These are the activations of a small neural network, seen along a few directions. Each row is one input.
In each table, some parts of the input vary, and every possible input appears once, in random order.
A made-up example of a description, with smaller parts first: values(2) and (point or ring(9) or (line(4) and ring(5))).
Shared parts are said once, and a part with two or three values counts as separate values.
In the rows, zero is written as 128.

Other details of the inputs vary at random and push rows far along two fixed directions, the same in every table; ignore that.

A family of inputs:
R1: [142 109 136 177  64 101 151 128 128 141 151 151]
R2: [141 142 143 140 135 139 130 129 128 120 127 158]
R3: [130 130 177 144 121 166 137 128 118 116 131 173]
R4: [125 129 154 162  68  90 159 107 133 145 149 152]
R5: [125 143  66  88 137  50 136 127 165 135 126  42]
R6: [135 139 111  85 194 147 111 141 140  97 114  89]
R7: [118 118 192 145 152 200 103 131  92 137 114 146]
R8: [118 142  46 100 108  28 142 137 143 147 139  70]
R9: [116 101 162 141 128 181 126 139 116 107 119 175]
R10: [ 95 112 124  64 203 179 101 139 112  82  89 114]
R11: [157 124 134 144  93 129 145 115 140 147 149 147]
R12: [133 115 123 167  81 105 140 134 133 143 141 162]
R13: [148 136 129 159  89 115 143 118 145 153 146 171]
R14: [114 137 126  95 193 185  74 132 106 120  98  90]
R15: [118 148  83  87 148 125 126 146 151 124 129  95]
R16: [129  99 161 119 153 175 116 117  96  91 104 156]
R17: [120 141  96 125 150  98 116 129 131 158 138  52]
R18: [140 138 141 161  87  90 147 108 127 141 139 163]
Each input here is: values(3) and (point or ring(5)).
- Changing only the values(3) part turns R4 into R18. The same change can be made to R10. Which row results? => R8
- Which other rows agree with R16 in the values(3) part? List them by row number. => R1, R5, R6, R11, R17
- Which other rows does R2 become when the values(3) part takes its other values? List them by row number. => R3, R6

A family of inputs:
R19: [124 128 149 178  60  76 156 123 113 159 164 112]
R20: [135 149 126  78 183 146 121 137 134  93 110 121]
R21: [151  97 178 184  87 137 144 104 105 139 145 171]
R22: [103 129 112 115 155 134 104 140 108 137 119  75]
R23: [125 137 111  88 180 162 113 150 157 102 124 103]
R24: [144 146 121 163  90  78 134 117 136 163 152 141]
R25: [100 148  84  61 174 113 123 132 144 120 104  50]
R26: [130 132 143 169  86 136 130 140 130 163 147 141]
R27: [112 112 128  85 190 201 101 136 110  58  82 179]
R28: [134 158  42  84 152  93 111 154 156 141 126  42]
R29: [125 150 151 151 113 123 147 123 127 137 140 149]
R30: [119 129  96  74 176 109 119 145 131 105 117  56]
R31: [124 117 131 119 151 149  98 122 105 122 124 109]
R32: [126 130 164 167 102 161 144 133 131 139 149 159]
R33: [117 153  42  81 146  52 111 130 159 150 133  35]
R34: [122 103 114  80 176 207 125 147 120  87 104 169]
R35: [121 107 135 145  82 109 139 120 129 112 124 180]
R36: [152 110 167 141 158 211 121 124 122 108 107 174]
R37: [149 129 121 162  60  50 159 104 152 160 154 126]
R38: [148 118 180 168  71 109 165  99 127 142 150 177]
R39: [125 156  95 163  72  41 149 131 144 194 163 107]
R40: [121 106 209 141 148 219  98 111  83 120 100 192]
R41: [112 100 120 141 101  92 137 139 127 116 131 138]
R42: [151 128 154 134 159 166 124 113 123 107 105 167]
- Changing only one part turns R20 into R30. The same change can be made to R42. Which row results? => R21
- Describe the family of inputs behind these rows. => line(4) and (point or ring(5))
- Which other rows agree with R28 in the line(4) part? List them by row number. => R23, R26, R32, R34, R36
- A walk changes only the line(4) part. It starts at R34 and steps to R27. List the rest of the walk in order. => R35, R41
- Which other rows does R32 become when the line(4) part takes its other values? List them by row number. => R19, R25, R29
